Here are a small network's activations along a few directions, averaged over the inputs that share one value of a field.
Related values have similar rows: they may be neighbours, one step apart, or belong to one group.
In the rows, zero is written as 500.
Strong random noise was added to every row along 7 fixed directions; ignore it. To show where, here is one row again and again, with new noise each time:
[590 556 377 567 312 519 471 610 347 268 538 433 591 288 410 312 745 474
 374 462 299]
[ 75 558 621 368 483 332 655 410 630 649 636 541 579 476 464 551 681 572
 853 548 666]
[362 398 492 408 595 264 416 319 593 499 370 394 509 615 579 454 639 607
 582 674 638]
[784 455 501 781 640 168 507 330 503 220 735 156 493 592 419 455 476 602
 280 708 535]
[163 342 445 406 501 375 600 278 652 655 468 420 543 495 462 637 449 485
 817 557 624]
[320 314 506 171 481 618 569 483 491 496 167 428 529 634 650 383 609 423
 558 644 709]
[390 476 676 268 493 609 693 558 569 596 485 482 553 594 581 445 602 473
 542 550 710]
[128 559 549 325 335 554 669 544 576 679 575 605 620 337 447 520 699 476
 803 407 535]
[760 594 582 705 697 253 327 372 459 307 714 514 389 583 400 385 412 612
 261 529 398]


P, 9 values:
p2: [323 539 472 737 473 305 869 452 392 182 813 141 546 500 287 718 400 413
 749 697 691]
p4: [418 712 618 684 558 269 483 579 597 568 782 629 516 513 479 706 653 670
 722 420 559]
p3: [129 731 522 335 350 742 465 674 326 594 404 895 474 331 435 504 520 385
 712 327 353]
p9: [674 374 483 666 640 466 579 516 348 216 539 254 439 729 526 535 352 507
 475 644 697]
p6: [853 694 777 640 631 360 521 611 502 429 854 440 509 609 475 323 670 631
 179 532 535]
p1: [419 362 320 642 356 709 834 443 387 450 610 359 506 356 377 693  98 267
 603 569 471]
p8: [382 719 489 678 553 381 407 430 379 364 575 716 325 436 399 574 294 526
 590 485 358]
p7: [484 611 424 588 429 394 364 524 555 634 465 502 564 395 630 528 660 624
 472 586 409]
p5: [817 368 389 553 330 819 608 704 640 702 547 459 635 314 450 587 407 387
 354 196 320]
The values of P form 3 separate groups.
Q: Which other values are in the same group as p7? Give them in the order they are listed.
A: p3, p1, p8
Q: Which other values are in the same group as p2? Give them in the order they are listed.
A: p4, p9

F, 9 values:
f6: [674 651 754 393 518 590 699 651 713 731 558 533 486 556 745 580 539 563
 293 581 645]
f2: [415 506 656 207 399 714 616 612 583 732 530 595 528 484 527 470 566 347
 502 354 585]
f4: [534 295 264 595 385 393 449 490 714 657 358 190 674 327 668 646 875 720
 657 524 575]
f5: [656 222 221 591 411 360 479 389 517 372 409 160 689 426 459 423 674 463
 339 652 387]
f9: [379 762 866 190 288 862 860 861 578 738 679 584 685 426 491 344 749 437
 519 309 618]
f3: [614 747 474 764 391 473 432 525 480 643 679 582 526 257 444 623 625 663
 466 411 261]
f8: [703 646 339 829 559 526 181 514 384 509 589 873 299 371 259 672 128 476
 530 114  65]
f7: [579 624 371 850 623 136 136 316 705 648 649 633 480 370 396 725 478 752
 558 343 243]
f1: [856 462 462 652 509 505 309 529 527 418 699 462 511 470 467 324 396 491
 185 356 317]
The values of F form 3 separate groups.
Q: Which other values are in the same group as f2? Give them in the order they are listed.
A: f5, f9, f1
Q: Which other values are in the same group as f3? Give them in the order they are listed.
A: f6
